Each row below holds a small network's activations on one input, seen along a few directions.
Each table varies a few parts of the input and shows all the possible inputs, shuffled.
A made-up example of a description, with smaller parts first: ring(5) and (point or ring(9) or (values(3) and line(4))).
Shared parts are said once, and a part with two or three values counts as separate values.

Other details of the inputs shift rows strongly along two fixed directions, in all tables alike. That doesn't count.

Table:
r1: [2,-16,0,-20,-4,5,-16,7,12,-4,-21]
r2: [-2,1,-1,-4,2,28,-17,11,4,6,-51]
r3: [-2,9,3,-16,8,0,0,-2,7,27,-1]
r4: [-3,17,-2,-30,20,25,-8,5,18,39,-52]
r5: [-7,-37,-22,28,-6,-11,38,-16,-4,-35,46]
r6: [1,-15,-22,16,17,34,49,-13,12,-7,-14]
r7: [-5,4,-6,-10,19,33,5,2,27,20,-47]
r8: [-7,-12,-14,45,0,-3,36,-9,-10,-17,46]
r9: [-13,2,6,41,38,-13,56,-25,-7,-43,-5]
r10: [-6,15,17,-31,-21,-41,-58,-2,-7,17,40]
r11: [-7,-20,-10,17,-9,-6,12,-17,-2,-23,39]
r12: [-2,-14,-7,14,-13,-5,21,-15,-1,-20,40]
r13: [31,26,29,-47,-37,-41,-73,25,-14,5,24]
r14: [-18,-8,-7,13,-6,-17,18,-14,-4,0,45]
r15: [1,10,21,-26,-24,-36,-63,-2,1,7,38]
r16: [-19,14,13,10,47,-3,36,-10,-4,-14,-51]
r17: [-2,8,5,-10,-11,-9,-17,-6,9,8,15]
r18: [-9,-29,-12,44,-10,-5,25,-9,-17,-33,47]
r19: [2,-10,-9,-17,5,28,11,8,21,4,-52]
r20: [-17,-19,-17,50,-3,-5,27,-14,-12,-20,42]
r21: [3,2,12,-32,-7,7,-44,6,13,9,-27]
r22: [15,-11,-12,18,-10,-11,26,0,-17,-21,35]
r23: [-28,-29,-15,33,3,-14,30,-19,-6,-13,55]
r24: [26,40,33,-36,-29,-40,-74,11,-13,25,33]
r25: [3,21,12,-14,-12,1,-36,12,2,20,-20]
r26: [1,-6,-11,16,10,34,24,8,4,-4,-30]
r27: [22,20,15,-22,-9,5,-29,13,-3,16,-18]
r28: [-4,-13,-20,34,4,-6,45,-25,-1,-15,56]
r29: [9,2,-3,-18,17,40,11,2,23,19,-57]
r30: [0,-13,-14,8,5,32,25,14,6,-4,-50]
r31: [2,17,4,-3,-6,-18,-13,3,-17,16,26]
r32: [-5,17,12,-9,-18,-24,-31,8,-15,17,23]
r33: [12,-1,-7,21,-10,-7,17,-6,-17,-17,40]
r34: [15,22,11,-1,-22,-34,-29,-2,-18,3,55]
r35: [13,-4,-12,-20,13,29,16,6,19,7,-49]
r36: [30,13,20,-43,-27,-38,-42,5,-4,4,38]
r37: [-12,-14,-4,33,-8,-12,1,-6,-11,-13,38]
r38: [5,-7,-1,-7,-8,4,-18,15,-3,-4,-25]
r39: [-21,-13,-21,35,22,28,50,2,-1,6,-15]
r40: [8,26,27,-45,-29,-41,-85,1,1,17,30]
r41: [23,30,45,-35,-5,-66,-39,0,-22,-36,13]
r42: [8,30,31,-26,34,7,-10,3,6,-14,-88]
r43: [-21,-11,-10,31,-3,-14,12,-6,-18,-4,37]
r44: [7,9,3,-30,10,33,-14,10,24,17,-56]
r45: [-6,-10,-17,17,25,35,45,-11,21,12,-27]
r46: [-9,-34,-20,30,9,26,35,7,0,-20,-27]
r47: [0,15,5,-5,6,4,-5,9,-5,29,-13]
r48: [5,13,5,-20,1,37,-20,19,12,19,-74]
r49: [7,-7,-8,-23,14,34,9,13,24,8,-59]
r50: [-22,-15,-6,29,-2,-12,7,-2,-16,-3,33]
r51: [12,-22,-13,33,-8,-11,44,-4,-18,-26,48]
r52: [-14,4,-7,-16,24,33,8,7,22,31,-53]
Description of these inputs: line(4) and (point or (values(2) and line(6))).
- The inputs of r34 and r33 match in every part but the line(4) part. If r20 is changed in the same way as r34 into r33, which row does it become? => r2
- The inputs of r49 and r52 match in every part but the line(4) part. If r1 is changed in the same way as r49 into r52, which row does it become? => r23
- A walk changes only the line(6) part. It starts at r15 and steps to r40. List the rest of the walk in order. => r17, r7, r28, r45
- Which other rows does r21 become when the values(2) part takes its other values? List them by row number. => r18
- Which other rows does r3 become when the values(2) part takes its other values? List them by row number. => r47
- Which other rows does r9 become when the line(4) part takes its other values? List them by row number. => r16, r41, r42

Table:
r53: [3,-19,-4,4,34,34,-1,-6,18,-13,-85]
r54: [47,46,41,-54,-35,-48,-45,18,-11,0,33]
r55: [14,-6,-13,23,19,31,91,3,5,-15,-30]
r56: [5,-26,-3,40,1,-25,0,-24,-9,-59,66]
r57: [10,-19,12,25,-32,-37,9,-19,-11,-63,55]
r58: [-42,-20,-28,42,35,23,75,-22,-10,-30,-37]
r59: [14,55,6,-41,14,51,-37,2,25,43,-74]
r60: [32,40,25,-57,13,26,-6,36,17,28,-97]
r61: [-2,-41,-13,61,-13,63,54,27,-33,-26,-17]
r62: [-16,-4,-2,27,-18,-36,-1,-40,-23,-41,61]
r63: [-33,-26,-8,21,-6,-35,25,-6,-4,8,79]
r64: [21,70,30,-74,-6,-17,-63,12,-11,49,-34]
r65: [23,22,38,-34,-37,-24,-71,10,10,-32,4]
r66: [-17,16,0,15,47,36,46,3,21,36,-58]
r67: [12,-33,-10,5,-43,-26,17,-11,-1,-33,87]
r68: [-6,18,-6,-66,-4,36,-54,6,25,50,-71]
r69: [-9,12,-2,21,39,52,35,-8,31,41,-67]
r70: [-11,22,-2,-75,4,25,-46,22,17,55,-80]
r71: [10,-22,-25,46,42,0,90,-12,-17,-22,29]
r72: [-46,-3,6,16,51,23,28,8,16,10,-88]
r73: [-18,0,-3,32,-17,-29,-7,-36,-17,-49,78]
r74: [42,17,11,-2,-8,-26,-28,-11,-7,-10,72]
r75: [-7,-20,-8,4,48,28,21,4,10,-19,-86]
r76: [19,-1,16,-19,4,59,-62,51,-26,35,-89]
r77: [6,-33,-24,-9,-4,66,31,7,43,7,-72]
r78: [45,31,17,-48,20,28,-45,10,19,40,-78]
r79: [14,42,14,-20,-19,-52,-18,-15,-32,2,77]
r80: [-1,-26,0,28,8,-50,20,-15,-30,-51,55]
r81: [-27,6,-9,-3,29,36,7,-15,9,-6,-83]
r82: [-4,-22,-9,8,46,35,15,-5,14,-19,-84]
r83: [43,25,22,-5,-38,-25,-15,-3,-1,-24,74]
r84: [-9,-39,-12,52,3,1,72,-21,-2,-71,16]
r85: [-30,-34,-29,78,-6,47,54,-1,-56,-17,29]
r86: [-38,-38,-32,47,15,49,45,-14,39,12,10]
r87: [-10,-53,-41,20,31,24,64,1,7,-6,-6]
r88: [11,21,32,-53,-1,4,-42,28,16,-10,-93]
r89: [-8,50,35,-71,0,-28,-83,15,-11,18,-60]
r90: [1,-33,-27,-16,25,36,16,10,22,14,-49]
r91: [-7,-49,-29,27,-13,-3,78,0,0,-35,51]
r92: [9,4,30,-13,-27,-65,-15,7,-24,-50,46]
r93: [-31,-35,-55,34,14,72,58,-23,30,0,-14]
r94: [52,56,43,-78,-20,-2,-66,24,14,27,-51]
r95: [0,-18,9,21,-17,-41,33,-5,-20,-60,41]
r96: [9,43,-11,-1,-53,-31,-77,33,-36,29,17]
r97: [-17,6,31,16,-18,-56,-43,-21,-8,-14,58]
r98: [-15,9,-26,24,39,29,82,-13,-9,5,-24]
r99: [18,27,40,-67,10,-38,-87,26,-8,6,-53]
r100: [10,-20,-29,36,53,37,86,-8,4,-9,-30]
r101: [47,33,26,-43,-2,-31,-55,1,-9,15,18]
r102: [-7,4,-4,-30,-41,-53,-31,-10,-24,7,89]
r103: [-16,10,12,-48,3,24,-57,14,38,62,-59]
r104: [-43,-38,-29,33,24,29,65,-4,20,23,-9]
r105: [8,-39,-18,5,-14,-40,13,-8,-18,-16,88]
r106: [-26,-3,-5,24,-3,-40,19,-28,-29,-45,54]
r107: [-21,8,32,11,-10,-59,-39,-18,-12,-16,59]
r108: [-29,-40,-54,31,12,61,65,-29,21,5,-22]
r109: [-46,-42,-33,39,30,38,70,-6,27,17,-14]
r110: [-19,18,2,11,51,32,48,9,16,41,-64]
r111: [-7,39,-1,0,-11,22,-71,58,7,71,-92]
r112: [17,40,13,-16,-22,-45,-25,-25,-27,2,78]
r113: [27,-21,0,-24,-35,-38,-52,-10,-3,0,75]
r114: [-43,-5,5,18,47,29,24,3,22,7,-87]
r115: [2,32,29,1,-7,-57,-8,-5,-20,20,73]
r116: [-49,-30,-8,69,28,-17,71,-21,-10,-31,28]
r117: [37,35,19,-54,27,10,-32,23,4,40,-72]
r118: [20,-10,11,-32,-56,-54,-21,10,-11,-15,83]
r119: [-15,-3,30,36,-37,-20,-46,21,-55,13,76]
r120: [21,-22,-7,-10,-29,-24,-44,-8,5,-11,88]
r121: [2,-25,-52,78,-14,44,66,35,-6,-16,-40]
r122: [-36,-35,-51,23,20,46,73,-17,12,1,-17]
r123: [-46,-26,-14,70,38,40,52,-21,27,-23,-22]
r124: [19,-10,10,-33,-53,-47,-25,9,-4,-18,75]
r125: [27,4,10,-74,-8,3,-83,17,20,37,-38]
r126: [-2,16,10,41,-4,-20,11,-22,2,0,90]
r127: [8,34,31,0,-13,-53,-28,-15,-12,17,82]
r128: [24,-14,-13,44,-6,13,76,-21,2,-33,33]
r129: [-5,8,20,-36,-31,-23,-74,0,19,45,29]
r130: [22,37,13,-9,-32,-46,-28,-30,-26,2,87]
r131: [29,15,18,-72,-40,24,-80,29,41,24,-39]
r132: [36,31,-3,-23,-24,-3,-95,59,-13,43,-61]
- The inputs of r56 and r73 match in every part but one. If r113 is changed in the same way as r56 into r73, which row does it become? => r108
- The inputs of r85 and r61 match in every part but one. If r112 is changed in the same way as r85 into r61, which row does it become? => r94
- What is each input in this table made of? => line(4) and (values(2) or (values(3) and line(6)))
- Which other rows does r83 become when the values(3) part takes its other values? List them by row number. => r65, r131
- Which other rows does r121 become when the values(2) part takes its other values? List them by row number. => r61
- Which other rows does r72 become when the line(4) part takes its other values? List them by row number. => r89, r92, r99
- Which other rows does r111 become when the values(2) part takes its other values? List them by row number. => r119

Table:
r133: [-17,1,-1,-1,-4,-28,-5,-23,2,7,62]
r134: [16,-14,-23,15,19,55,58,11,11,-5,-52]
r135: [6,36,15,-29,7,5,-37,13,5,53,-25]
r136: [5,-8,2,22,-30,-16,-19,12,-28,-13,39]
r137: [-9,-27,1,6,-27,-23,-24,2,-13,-21,38]
r138: [-9,-1,0,33,-24,-21,-16,9,-25,0,47]
r139: [31,19,3,-22,-11,-7,-3,8,-2,8,12]
r140: [-24,8,3,-22,7,11,-36,0,15,32,-32]
r141: [-3,31,41,-31,26,-30,-31,-4,0,-19,-55]
r142: [2,10,8,-29,-2,-16,-7,-11,18,16,21]
r143: [-42,-34,-25,31,24,48,25,2,20,3,-55]
r144: [11,8,-3,12,-5,-16,31,-11,-8,6,57]
r145: [8,35,34,2,18,-38,-7,-3,-29,-29,-14]
r146: [-5,32,9,-19,-5,6,-45,15,-7,44,-26]
r147: [17,4,4,-46,7,13,-18,-3,29,10,-35]
r148: [10,-21,-25,27,13,55,44,13,7,-9,-61]
r149: [14,-22,-7,-6,-17,-18,17,-8,0,-31,46]
r150: [-12,-58,-36,56,4,20,74,-22,6,-54,31]
- What is each input in this table made of? => values(2) and (point or ring(8))
- List by row number the other rows that have the values(2) part in common with r140. => r133, r137, r141, r142, r143, r147, r149, r150
